A small network was trained on invented records. Each row is its activation on one of them, seen along a few directions.
After each row come some of the record's fields: Nizar, Sume, Rif, Katik, Zipa, Kipe, Liv.
Not every record has every field; a missing one is written none.
The largest differences between rows may come from other fields.
In the rows, 500 means zero.
Random noise pushes rows far along 2 fixed directions. That doesn't count. These rows show it; they differ only by the noise:
[526 664 610 549 514 524 369 372 542 441 234 426 651 604 319 593 610 429
 613 515 366 182 456]
[434 431 467 285 625 318 686 478 579 651 770 679 589 509 695 365 556 351
 521 661 549 706 499]
[426 629 594 384 628 414 577 427 575 585 580 526 589 531 626 435 458 334
 586 591 475 571 415]
[500 446 473 389 550 387 553 443 557 559 549 619 630 556 496 467 660 414
 536 614 481 456 529]

[700 245 320 542 444 410 449 504 469 481 419 589 480 576 251 562 778 588
 381 502 443 353 642] -> Nizar is none, Sume is none, Rif is c1, Katik is e4, Zipa is s5, Kipe is w6, Liv is g1
[590 450 480 543 508 490 364 484 494 534 426 526 574 558 301 571 604 497
 436 478 452 310 570] -> Nizar is none, Sume is none, Rif is c1, Katik is e4, Zipa is s6, Kipe is w2, Liv is g1
[490 595 527 392 593 431 459 435 594 595 565 522 659 587 518 402 576 398
 559 539 509 490 442] -> Nizar is none, Sume is none, Rif is c2, Katik is e4, Zipa is s6, Kipe is w1, Liv is g2
[586 400 372 634 322 464 555 524 519 298 205 431 369 548 448 546 712 701
 533 497 466 386 546] -> Nizar is d1, Sume is l3, Rif is none, Katik is e6, Zipa is s5, Kipe is w6, Liv is g2
[586 468 411 475 523 446 536 519 547 496 414 515 470 584 413 491 653 492
 492 539 410 499 480] -> Nizar is none, Sume is none, Rif is c4, Katik is e4, Zipa is s2, Kipe is w2, Liv is g2
[430 528 557 615 407 595 362 430 486 458 347 496 727 546 408 603 595 582
 577 450 530 226 577] -> Nizar is d2, Sume is l3, Rif is none, Katik is e2, Zipa is s6, Kipe is w1, Liv is g2
[493 471 520 535 451 470 466 505 478 441 494 466 443 479 494 510 511 534
 491 465 503 432 518] -> Nizar is d1, Sume is l1, Rif is none, Katik is e1, Zipa is s5, Kipe is w6, Liv is g1
[609 561 448 374 621 324 520 448 609 556 386 509 500 752 401 408 698 366
 538 595 423 448 399] -> Nizar is none, Sume is none, Rif is c4, Katik is e3, Zipa is s5, Kipe is w6, Liv is g2
[481 464 480 499 474 498 648 505 512 445 527 515 409 453 667 467 489 565
 494 499 516 668 481] -> Nizar is d1, Sume is l3, Rif is none, Katik is e2, Zipa is s5, Kipe is w6, Liv is g2
[536 547 483 516 539 463 586 553 572 438 402 394 328 502 619 481 488 526
 554 545 473 628 394] -> Nizar is d1, Sume is l2, Rif is none, Katik is e6, Zipa is s1, Kipe is w3, Liv is g2
[491 466 557 556 424 591 419 469 423 536 528 580 648 455 370 509 490 550
 449 465 516 344 591] -> Nizar is none, Sume is none, Rif is c4, Katik is e2, Zipa is s6, Kipe is w1, Liv is g1
[523 381 502 483 488 548 492 502 395 507 577 530 423 425 437 541 411 546
 402 485 467 533 558] -> Nizar is d1, Sume is l3, Rif is none, Katik is e1, Zipa is s1, Kipe is w6, Liv is g1
[478 387 415 480 478 428 593 535 548 531 583 596 495 468 621 503 608 503
 489 586 549 638 578] -> Nizar is none, Sume is none, Rif is c1, Katik is e2, Zipa is s1, Kipe is w3, Liv is g2
[499 549 515 546 495 504 488 518 480 467 424 426 362 491 470 510 363 490
 498 472 424 501 464] -> Nizar is none, Sume is none, Rif is c4, Katik is e1, Zipa is s2, Kipe is w2, Liv is g1
[422 389 498 392 597 421 551 543 482 625 797 642 561 444 649 408 495 477
 443 567 576 637 557] -> Nizar is d1, Sume is l2, Rif is none, Katik is e4, Zipa is s1, Kipe is w6, Liv is g1
[365 713 686 527 542 635 416 424 485 532 435 364 570 444 486 607 285 422
 575 431 460 433 443] -> Nizar is d2, Sume is l3, Rif is none, Katik is e5, Zipa is s1, Kipe is w3, Liv is g2
[400 651 585 527 505 428 562 485 589 408 425 379 457 533 712 471 515 458
 594 514 496 543 396] -> Nizar is d1, Sume is l1, Rif is none, Katik is e3, Zipa is s5, Kipe is w6, Liv is g2
[388 739 782 623 485 759 337 416 398 487 463 402 639 399 457 572 190 514
 529 360 490 333 457] -> Nizar is d1, Sume is l3, Rif is none, Katik is e2, Zipa is s6, Kipe is w1, Liv is g1
[487 745 661 456 654 511 506 436 558 565 526 356 485 524 611 450 320 320
 560 478 463 660 313] -> Nizar is none, Sume is none, Rif is c3, Katik is e4, Zipa is s6, Kipe is w1, Liv is g2
[486 467 466 482 504 416 643 530 484 525 608 504 303 463 660 412 358 497
 452 515 509 737 440] -> Nizar is none, Sume is none, Rif is c4, Katik is e1, Zipa is s5, Kipe is w6, Liv is g1
[557 321 400 373 516 408 658 508 501 556 622 616 457 504 501 447 566 492
 435 581 572 665 577] -> Nizar is d2, Sume is l3, Rif is none, Katik is e5, Zipa is s6, Kipe is w1, Liv is g2
[613 541 459 568 460 584 360 493 411 429 373 414 401 493 283 581 455 543
 438 423 397 347 519] -> Nizar is none, Sume is none, Rif is c2, Katik is e1, Zipa is s2, Kipe is w2, Liv is g1
[462 433 490 383 570 464 588 509 460 653 783 595 489 445 595 417 375 500
 430 483 547 698 515] -> Nizar is d1, Sume is l3, Rif is none, Katik is e4, Zipa is s5, Kipe is w6, Liv is g1
[553 502 428 521 485 464 535 526 560 405 378 476 415 559 518 497 556 517
 536 526 437 525 437] -> Nizar is none, Sume is none, Rif is c6, Katik is e6, Zipa is s2, Kipe is w2, Liv is g2
[487 569 538 438 610 394 625 507 516 575 645 444 308 477 658 405 258 369
 480 501 515 769 395] -> Nizar is none, Sume is none, Rif is c1, Katik is e1, Zipa is s5, Kipe is w6, Liv is g1
[595 570 502 387 545 492 400 474 490 548 476 477 551 558 247 514 533 374
 484 495 410 405 446] -> Nizar is none, Sume is none, Rif is c2, Katik is e5, Zipa is s2, Kipe is w2, Liv is g2
[597 336 393 552 438 450 513 531 458 456 414 527 424 537 426 531 654 655
 422 492 450 450 597] -> Nizar is d1, Sume is l3, Rif is none, Katik is e4, Zipa is s5, Kipe is w6, Liv is g1
[367 617 659 642 492 590 520 524 445 435 479 387 434 354 704 527 254 559
 547 433 495 594 449] -> Nizar is d1, Sume is l2, Rif is none, Katik is e2, Zipa is s1, Kipe is w6, Liv is g1
[496 484 471 522 463 470 562 528 501 450 491 469 433 506 621 480 503 461
 532 537 524 595 484] -> Nizar is none, Sume is none, Rif is c3, Katik is e3, Zipa is s1, Kipe is w6, Liv is g2
[637 643 524 410 634 387 416 423 585 573 395 472 607 711 254 463 596 325
 572 530 467 316 382] -> Nizar is none, Sume is none, Rif is c1, Katik is e5, Zipa is s5, Kipe is w6, Liv is g2
[501 760 638 528 604 564 483 447 515 509 381 332 425 486 474 545 323 338
 559 476 418 522 340] -> Nizar is none, Sume is none, Rif is c1, Katik is e5, Zipa is s1, Kipe is w3, Liv is g2
[390 589 523 613 392 591 527 549 484 393 375 438 446 471 647 526 457 608
 556 497 533 506 514] -> Nizar is d1, Sume is l3, Rif is none, Katik is e3, Zipa is s1, Kipe is w3, Liv is g2
[588 400 465 567 470 578 368 511 426 503 484 506 500 454 350 602 520 537
 419 456 451 391 597] -> Nizar is none, Sume is none, Rif is c3, Katik is e4, Zipa is s1, Kipe is w3, Liv is g1
[706 232 284 376 493 445 466 522 497 572 594 684 564 536 244 503 771 501
 435 556 534 397 638] -> Nizar is none, Sume is none, Rif is c3, Katik is e5, Zipa is s1, Kipe is w3, Liv is g2
[605 433 423 575 400 490 444 532 535 354 263 461 458 578 362 558 751 606
 514 490 453 330 497] -> Nizar is d1, Sume is l2, Rif is none, Katik is e6, Zipa is s6, Kipe is w2, Liv is g2
[509 542 510 486 556 498 523 538 482 559 562 471 368 451 527 449 316 471
 474 508 483 629 438] -> Nizar is none, Sume is none, Rif is c4, Katik is e1, Zipa is s1, Kipe is w3, Liv is g1
[452 676 584 548 492 463 556 497 572 396 374 361 433 538 645 452 462 486
 619 495 502 508 361] -> Nizar is d1, Sume is l2, Rif is none, Katik is e6, Zipa is s5, Kipe is w6, Liv is g2
[458 656 566 470 581 490 626 525 540 530 567 419 377 491 699 441 322 365
 488 507 511 770 347] -> Nizar is none, Sume is none, Rif is c1, Katik is e3, Zipa is s6, Kipe is w2, Liv is g2
[544 472 465 478 468 519 495 481 472 499 454 534 564 565 371 491 602 471
 474 548 468 405 508] -> Nizar is none, Sume is none, Rif is c4, Katik is e3, Zipa is s1, Kipe is w6, Liv is g2
[421 426 489 403 593 472 586 545 459 658 778 578 459 419 675 451 316 480
 408 493 580 750 536] -> Nizar is d2, Sume is l3, Rif is none, Katik is e4, Zipa is s6, Kipe is w2, Liv is g1

Here are new rows. What are their fields?
[443 254 330 423 432 355 684 551 561 480 621 699 533 553 720 393 739 586
 489 608 610 607 619] -> Nizar is d1, Sume is l3, Rif is none, Katik is e3, Zipa is s5, Kipe is w6, Liv is g2
[579 282 294 333 537 357 658 577 543 528 638 634 395 534 543 419 624 520
 444 606 540 675 528] -> Nizar is d1, Sume is l3, Rif is none, Katik is e6, Zipa is s2, Kipe is w2, Liv is g2
[519 472 476 594 383 580 464 516 463 359 268 471 474 520 486 580 616 610
 505 449 456 390 519] -> Nizar is d1, Sume is l3, Rif is none, Katik is e3, Zipa is s6, Kipe is w2, Liv is g2
[595 648 561 607 515 598 349 458 513 447 239 356 516 565 282 618 546 460
 536 452 378 307 436] -> Nizar is none, Sume is none, Rif is c1, Katik is e4, Zipa is s1, Kipe is w3, Liv is g2
[540 327 348 410 468 353 639 542 572 527 522 613 480 574 563 436 736 499
 444 616 495 593 538] -> Nizar is none, Sume is none, Rif is c4, Katik is e3, Zipa is s6, Kipe is w2, Liv is g2
[504 568 466 666 390 458 583 522 557 305 156 331 325 571 646 512 611 648
 622 487 444 476 435] -> Nizar is d1, Sume is l3, Rif is none, Katik is e6, Zipa is s5, Kipe is w6, Liv is g2
[423 614 561 546 458 578 472 486 512 474 429 454 522 505 513 511 421 464
 532 519 495 438 451] -> Nizar is none, Sume is none, Rif is c4, Katik is e3, Zipa is s1, Kipe is w3, Liv is g2
[622 596 523 409 562 479 481 476 530 555 416 463 495 596 325 479 538 389
 493 504 406 460 401] -> Nizar is none, Sume is none, Rif is c4, Katik is e5, Zipa is s6, Kipe is w2, Liv is g2
[641 477 509 439 601 444 404 449 482 577 490 489 469 564 251 504 491 396
 409 497 447 448 499] -> Nizar is none, Sume is none, Rif is c1, Katik is e1, Zipa is s6, Kipe is w1, Liv is g1
[456 638 592 652 394 619 449 479 514 348 259 375 487 469 499 581 515 605
 554 430 437 387 460] -> Nizar is d1, Sume is l3, Rif is none, Katik is e2, Zipa is s6, Kipe is w2, Liv is g2
[494 530 520 589 450 500 504 476 532 463 416 475 558 489 511 508 553 515
 555 488 525 467 485] -> Nizar is none, Sume is none, Rif is c1, Katik is e2, Zipa is s6, Kipe is w1, Liv is g2
[539 236 305 523 359 418 587 543 501 469 509 674 573 493 472 472 792 639
 487 584 542 461 639] -> Nizar is none, Sume is none, Rif is c4, Katik is e2, Zipa is s1, Kipe is w6, Liv is g2
[575 368 328 423 428 401 541 533 552 490 524 584 510 544 476 436 696 532
 474 558 537 498 556] -> Nizar is none, Sume is none, Rif is c2, Katik is e6, Zipa is s6, Kipe is w2, Liv is g2
[412 590 561 600 450 609 488 488 481 445 396 403 452 435 599 616 395 563
 551 459 490 530 505] -> Nizar is d2, Sume is l3, Rif is none, Katik is e2, Zipa is s1, Kipe is w3, Liv is g2
[433 569 604 442 611 532 486 533 475 599 712 540 545 416 556 466 336 443
 491 464 510 578 474] -> Nizar is d1, Sume is l2, Rif is none, Katik is e4, Zipa is s2, Kipe is w2, Liv is g1
[478 371 424 516 403 467 552 578 500 417 460 576 515 492 597 490 711 582
 478 524 540 515 560] -> Nizar is d1, Sume is l2, Rif is none, Katik is e3, Zipa is s6, Kipe is w2, Liv is g2
[661 529 474 608 415 540 349 443 509 376 198 385 523 608 235 581 661 521
 541 461 441 210 485] -> Nizar is none, Sume is none, Rif is c3, Katik is e6, Zipa is s6, Kipe is w1, Liv is g2
[563 452 378 579 409 409 516 530 596 390 245 471 439 620 518 489 730 593
 568 543 458 422 475] -> Nizar is none, Sume is none, Rif is c4, Katik is e6, Zipa is s6, Kipe is w2, Liv is g2
[406 761 649 553 509 571 391 404 541 475 353 382 613 568 549 496 477 421
 596 467 456 377 404] -> Nizar is none, Sume is none, Rif is c2, Katik is e3, Zipa is s6, Kipe is w1, Liv is g2
[492 316 392 484 442 493 651 529 467 502 601 571 409 413 612 482 534 598
 424 511 586 711 584] -> Nizar is d2, Sume is l3, Rif is none, Katik is e2, Zipa is s6, Kipe is w1, Liv is g2
